Small tables with named rows and columns. After each table, cells are looked up by row and column.

gigege:
         pip  vuvive  masok
zek      589     523    886
gurelil  555     571    984
zev      451     476    244
vepa     457     503    425
zinev    351     505    155
gad      411     490    792
mel      427     491    352
sidulo   505     395    355
rup      485     601    586

rup, vuvive: 601
gurelil, masok: 984
gurelil, pip: 555
rup, masok: 586
sidulo, vuvive: 395
zek, vuvive: 523
vepa, pip: 457
sidulo, pip: 505
zinev, pip: 351
zev, pip: 451
zek, pip: 589
vepa, vuvive: 503
zinev, masok: 155
gad, vuvive: 490
vepa, masok: 425
rup, pip: 485
gurelil, vuvive: 571
mel, vuvive: 491
mel, masok: 352
zek, masok: 886

kofo =
columns: nasagan, baz, besige
sogovob: [141, 24, 24]
nubiso: [84, 190, 83]
biguver: [177, 100, 229]
zup: [78, 151, 17]
vogu: [47, 196, 181]
levib: [87, 146, 77]
deg: [1, 6, 44]
vunalub: [187, 88, 159]
tuv: [163, 88, 88]
kozegan: [251, 199, 58]
delitem: [124, 19, 137]
gos: [150, 77, 107]
gigefe: [11, 128, 205]

baz of vogu = 196
baz of levib = 146
nasagan of tuv = 163
besige of vunalub = 159
besige of delitem = 137
nasagan of kozegan = 251
besige of sogovob = 24
nasagan of delitem = 124
besige of gos = 107
nasagan of vogu = 47
baz of zup = 151
nasagan of levib = 87
baz of vunalub = 88
Which row has the largest besige? biguver

fileku
cols = movuv, putune, kopane, marifep, tuga, lipigok, mupek
zop: [60, 153, 131, 170, 91, 142, 136]
bebom: [32, 163, 133, 187, 79, 148, 141]
punufip: [103, 136, 126, 132, 105, 128, 137]
maf: [109, 132, 127, 135, 117, 129, 130]
gop: [111, 133, 126, 127, 108, 127, 136]
fumol: [147, 117, 126, 121, 147, 124, 115]
fugola: [90, 140, 128, 145, 105, 133, 135]
fuf: [199, 97, 121, 82, 167, 110, 112]

What is the mupek of fuf in fileku?
112
What is the putune of zop in fileku?
153
What is the lipigok of gop in fileku?
127
What is the tuga of fuf in fileku?
167
What is the tuga of zop in fileku?
91
What is the mupek of maf in fileku?
130
What is the marifep of zop in fileku?
170
What is the kopane of gop in fileku?
126
What is the tuga of gop in fileku?
108
What is the putune of gop in fileku?
133
What is the tuga of punufip in fileku?
105
What is the kopane of zop in fileku?
131
What is the marifep of bebom in fileku?
187
What is the mupek of punufip in fileku?
137
What is the tuga of fugola in fileku?
105
What is the tuga of maf in fileku?
117
What is the tuga of bebom in fileku?
79

dup =
	vokagul	zurokif	rebubas	debuv	darama	gegaro	kogef	nemavo
nuvasa	-0.121	-0.266	-0.175	-0.162	-0.197	-0.196	-0.151	-0.151
dof	-0.781	0.485	-0.380	0.580	-0.012	0.770	0.221	-0.699
lus	-0.254	-0.039	0.310	-0.279	-0.148	-0.127	-0.250	0.276

What is the vokagul of dof in dup?
-0.781
What is the debuv of nuvasa in dup?
-0.162
What is the debuv of lus in dup?
-0.279
What is the darama of dof in dup?
-0.012
What is the gegaro of lus in dup?
-0.127
What is the nemavo of nuvasa in dup?
-0.151
What is the rebubas of nuvasa in dup?
-0.175
What is the vokagul of lus in dup?
-0.254
What is the nemavo of dof in dup?
-0.699
What is the zurokif of lus in dup?
-0.039

bol:
         vivu  tirapo  busa  nosidom  daf
san        88      72    62       66   92
ninot      92      74    41       69   94
kezav      93      64    38       90   81
lom        89      67    56       79   69
tigimar    93      65    38       87   75
mak        85      72    78       64   88
gipa       83      71    86       65   82
kipalov    97      75    20       72   95
gud        83      70    87       66   77
merat      91      64    47       90   86
nogi       84      69    81       70   72
kufi       92      66    44       84   71
zoneza     86      68    69       74   70

What is the vivu of san in bol?
88
What is the nosidom of kezav in bol?
90
What is the daf of lom in bol?
69
What is the daf of zoneza in bol?
70
What is the tirapo of mak in bol?
72
What is the nosidom of kufi in bol?
84
What is the busa of gipa in bol?
86
What is the tirapo of kezav in bol?
64
What is the nosidom of gipa in bol?
65
What is the tirapo of gud in bol?
70
What is the tirapo of zoneza in bol?
68
What is the vivu of kipalov in bol?
97
What is the vivu of zoneza in bol?
86
What is the nosidom of mak in bol?
64
What is the daf of gipa in bol?
82
What is the daf of kufi in bol?
71
What is the tirapo of kipalov in bol?
75
What is the tirapo of tigimar in bol?
65
What is the daf of merat in bol?
86
What is the busa of kipalov in bol?
20

Table kabe
         nadob   nis  kezak  palo   buf  kupi   kaz  farota  nifip   das
zore      -5.1  -3.0    2.3   0.5   5.9  -1.8   7.1    -5.7    1.3   0.5
muvizep   -3.6  -2.9    6.3  -0.6   8.2  -5.1   5.8    -5.7    2.7   4.1
sugomuv   -0.8   1.5   -6.4   2.1  -4.3   5.7   1.6     0.5   -1.7  -5.8
movel      1.2   0.0    4.7  -0.9   3.4  -3.7  -0.3    -0.5    1.9   4.2
selo       3.5   3.7   -5.5   1.3  -6.5   5.0  -3.3     4.1   -1.5  -3.9
matisol    0.6  -1.5    4.9  -1.4   3.0  -3.6  -1.7     0.9    1.0   4.7
dem        6.1   3.1    4.2  -1.4  -0.2  -3.2  -5.5     3.6    1.9   5.0
vebipam   -5.5  -3.1   -3.6   1.5   0.1   3.5   4.7    -2.2   -1.8  -4.2
bam       -0.5  -0.2    1.9   0.0   2.4  -1.3   1.8    -1.5    1.1   1.3
tud       -2.3  -0.1   -4.7   1.8  -2.1   4.3   2.9    -0.8   -1.4  -4.6

matisol, nis: -1.5
vebipam, kezak: -3.6
zore, buf: 5.9
muvizep, nifip: 2.7
matisol, nifip: 1.0
matisol, das: 4.7
movel, kaz: -0.3
muvizep, kezak: 6.3
bam, kaz: 1.8
sugomuv, kaz: 1.6
bam, nis: -0.2
selo, kaz: -3.3
selo, buf: -6.5
muvizep, kaz: 5.8
zore, nis: -3.0
tud, kezak: -4.7
tud, kupi: 4.3
vebipam, farota: -2.2
dem, farota: 3.6

